[[129 133 129 122 130 128 114 122 135 123 132 123 137]
 [127 131 121 119 138 128 127 121 136 116 131 124 141]
 [150 139 133 118 120 137 140 126 126 133 135 120 139]
 [122 147 118 134 122 119 127 123 139 148 132 123 126]]
Which number is the top-left entry?
Answer: 129
Which number is the entry directly above the largest entry?
Answer: 127
The bottom-right entry is 126
Which number is the entry just right of the smallest entry?
Answer: 122
The 2nd entry in reading order -> 133
The largest entry in the last row -> 148
The 3rd entry from the end, reading row by row is 132
Which number is the first entry on the diagonal from the top-right corner?
Answer: 137
Which number is the entry just left of 134?
Answer: 118
Which number is the entry directly below the smallest entry?
Answer: 127
The fourth entry in reading order -> 122
The 5th entry, reading row by row -> 130
Which number is the fifth-last entry, reading row by row?
Answer: 139
Which number is the entry in the bottom-left corner?
Answer: 122
Which number is the entry just right of the largest entry?
Answer: 139

[[125 121 118 117 129 126 115 141 138 112 134 114]
 [125 118 113 112 129 132 140 126 149 118 130 124]
 [116 122 116 122 126 112 126 124 155 130 149 129]
 [121 116 111 105 126 127 141 123 140 131 134 138]
 [119 149 148 126 123 133 134 143 139 134 120 133]
 [121 136 138 145 131 126 134 123 139 119 127 149]]
Counting starts at 1.
What is the entry directly below the smallest entry? 126
What is the bottom entry of the column that holds the smallest entry? 145
The entry in row 2 and column 1: 125
The entry in row 1 and column 3: 118
What is the entry in the top-right corner? 114
What is the entry in row 2 and column 3? 113
The entry in the bottom-left corner: 121
The entry directly below 143 -> 123
What is the entry just left of the smallest entry? 111
What is the entry at row 1, column 2? 121
The entry just right of the largest entry -> 130
The entry in the top-left corner is 125
What is the entry at row 3, column 1? 116
What is the top entry of the column that holds the smallest entry? 117
The bottom entry of the column that holds the largest entry -> 139
The entry just right of the smallest entry -> 126
The entry in the bottom-right corner -> 149
What is the entry in row 3 and column 3? 116
The entry just left of the largest entry is 124

Questions about the table below. Indices start at 1.
1) Give the entry at row 1, column 1.
2) Give the entry just left of the smallest entry.
3) Give the entry at row 1, column 2.
4) Give the bottom-right entry.
5) Give the top-right entry.
6) Give the bottom-left entry.
7) Give the entry at row 3, column 2.
8) Give the entry in row 2 and column 1.
125,120,127,153,132,114,120,142
127,129,132,129,131,129,127,129
125,129,124,118,129,139,127,119
134,128,135,126,124,123,139,133
128,126,133,139,129,122,129,140
122,119,109,135,129,123,117,117
1) 125
2) 119
3) 120
4) 117
5) 142
6) 122
7) 129
8) 127

M =
[[127 126 127 126 122 122]
 [133 126 132 134 116 135]
 [108 135 139 143 136 124]
 [111 142 144 136 142 125]
 [130 132 130 132 127 125]
 [126 137 129 124 126 123]
 [128 130 123 124 129 121]
 [127 131 119 136 126 128]
 [120 125 152 146 133 130]
 [129 132 129 129 136 134]
 [118 119 123 120 144 124]
 [127 140 137 113 132 117]
 [126 126 124 136 130 125]
 [127 131 133 125 125 121]
 [119 126 108 109 153 122]]
Indices start at 1.
Find the entry in row 2 and column 3.
A: 132
The entry in row 3 and column 2: 135
The entry in row 1 and column 3 is 127
Find the entry in the bottom-right corner.
A: 122
Find the entry at row 1, column 2.
A: 126
The entry at row 3, column 1 is 108
The bottom-left entry is 119
Find the top-right entry.
A: 122
The entry at row 2, column 1 -> 133
The entry just right of 152: 146
The top entry of the column that holds the largest entry: 122
The top-left entry: 127
The entry directly above the largest entry -> 125

[148 128 151 126 147 109 143 130 124 115]
Which number is the entry just right of 124?
Answer: 115
Which number is the second entry from the right?
Answer: 124
Which number is the 2nd entry from the left?
Answer: 128

Read these off the array that follows.
1) Read off the last entry, reading row by row.
2) Read off the centre entry.
3) Read off the 3rd entry, reading row by row.
4) Read off the first entry, reading row by row.
5) Read off the 5th-last entry, reading row by row.
6) Read off the 2nd entry on the diagonal from the top-right corner.
7) Read off the entry directly above 114.
8) Read off the entry directly below 155.
[[154 154 105  98 106 104 151 109 156]
 [121 125 132 130 133 133 126 131 120]
 [142 144 112 110 117 117 145 122 143]
 [141 144 113 108 114 112 142 115 146]
 [152 148 109 104 108 107 146 112 155]
 [149 147 112 107 109 108 143 112 153]
 [108 108 145 153 146 152 111 150 105]]
1) 105
2) 114
3) 105
4) 154
5) 146
6) 131
7) 117
8) 153
